Each row below is a small network's average activation on inputs in which a field has the value named, seen along a few directions.
Values that are neighbours, or in one group, have similar rows; names and order tell nothing.
In the rows, 128 means zero.

Other fields vary at random and push rows far along one fixed direction, the same in every table; ignore that.

Values of Mava:
z8: [116 156 142 130 138 144 127 118 107 124 110 126 134 141 125 110 136 134
 152 136 126 132 124]
z4: [125 133 121 127 138 138 131 126 136 154 137 123 134 137 134 113 126 137
 139 149 103 108 130]
z3: [121  62 126 195 148 119 128 171 139  88 143 100 144  84 129 224 123 126
 101 122 170 139 119]
z10: [153 150 131  93 111 114 139  96 127 120 116 152 111 139 120  93 125 111
 118 119 113 127 141]
z7: [105  79 126 168 134 117 132 183 145 119 145 132 146 105 128 203 136 117
 109 115 173 132 122]
z6: [135 171 146  68 107 118 149  88 143 139 121 133 136 158 109  61 128 115
 111 132  82 113 145]
z1: [126 128 120 136 134 121 110 115 103 146 132 124 117 112 133 137 130 132
 137 128 154 130 101]
z2: [122 183 140  87 121 155 120 105 133 141 123 137 141 159 120  65 137 148
 145 133 102 119 143]
z5: [125 109 103 165 149 140 126 143 118 128 137 131 113 102 137 166 120 143
 139 148 144 128 114]
z11: [123 117 109 133 137 120 111 130 134 147 131 106 133 123 148 132 139 138
 136 119 157 126 120]
z12: [160 161 153  90  98 131 140  86 119 120 107 128 112 164 124  60 119 114
 134 128  53 138 149]
z9: [124  88 119 144 121 120 122 174 131 110 134 143 116 113 129 171 119 122
 114 107 157 144 126]
Each value of Mava is a pair of two hidden parts, and every pair occurs once (2 first parts, 6 second parts).
z1 and z10 share the first part; z1 and z11 share the second. Which value has the first part of z11 and the second part of z10?
Answer: z6
z9 and z5 share the first part; z9 and z7 share the second. Which value has the first part of z7 and the second part of z5?
Answer: z4

Values of Rago:
p3: [134 138 140 123 122 123 133 114 119 111 118 132 122 130 121 121 125 119
 123 124 124 135 131]
p6: [113  73 131 158 132 113 143 184 165  95 141 130 157 105 117 202 131 111
  86 108 164 129 136]
p7: [113 184 128  85 130 150 118 106 136 181 129 129 149 164 131  58 147 151
 159 142 107 104 133]
p8: [119 103 113 169 151 132 114 142 114 131 132 109 127 105 143 168 129 139
 141 135 158 132 106]
p2: [159 179 167  55  74 119 146  86 127 127 110 150 110 182 111  35 122 101
 124 114  49 137 165]
p1: [128 105 114 156 142 128 120 137 122 115 130 118 122 106 136 161 124 135
 127 129 151 135 116]
p4: [107  96  96 188 169 146 109 157 113 133 141 121 127  87 143 193 127 154
 146 147 179 125  94]
p5: [152 146 135  90 103 112 139  99 128 133 124 135 109 145 122  86 119 113
 118 125  91 128 142]
Rago is arranged as a line.
Name the neighbours of p4, in listed order.
Answer: p7, p8
Name the neighbours of p3, in listed order.
Answer: p1, p5

Values of Meza:
u4: [146 101 125 138 113 103 118 134 114 106 128 123 104 107 129 157 120 116
 112 102 159 153 123]
u10: [111 120  90 144 153 126 124 143 113 136 132 148 107  97 130 161 123 141
 133 141 181 124 102]
u5: [158 155 119 105 126 134 118  84 111 160 125 111 102 146 143  65 114 140
 156 148  77 118 132]
u12: [109  49 121 189 140 122 129 212 154 105 154 139 145  94 130 233 124 118
 102 112 176 130 128]
u11: [114 174 145 118 128 165 113 114 128 136 120 116 153 154 131  89 151 155
 160 132 115 133 136]
u7: [134 220 144  39 102 149 129  71 138 187 125 156 138 188 117   4 143 139
 152 141  61  98 150]
u2: [128 161 140 101 121 138 129 101 130 180 132 105 140 164 136  66 135 135
 153 149  70 110 133]
u9: [165 177 158  66  80 145 145  89 121 122 110 158  99 179 114  36 109 115
 134 132  21 139 160]
u3: [116 110 136 133 137 112 145 137 158 105 135 114 157 117 115 154 129 117
  91 125 141 115 137]
u1: [108  47 108 177 139  96 120 196 146 106 137 115 142  86 139 229 138 114
  97  91 217 145 110]
u8: [119 130 127 163 149 143 113 125  92 114 117 124 120 110 132 153 128 140
 150 136 155 141 102]
u6: [129  92 124 163 148 105 151 131 132  79 121 126 130  93 121 189 122 106
  94 127 161 131 122]
Each value of Meza is a pair of two hidden parts, and every pair occurs once (2 first parts, 6 second parts).
u2 and u7 share the first part; u2 and u5 share the second. Which value has the first part of u5 and the second part of u7?
Answer: u10
u12 and u3 share the first part; u12 and u9 share the second. Which value has the first part of u9 and the second part of u3?
Answer: u6
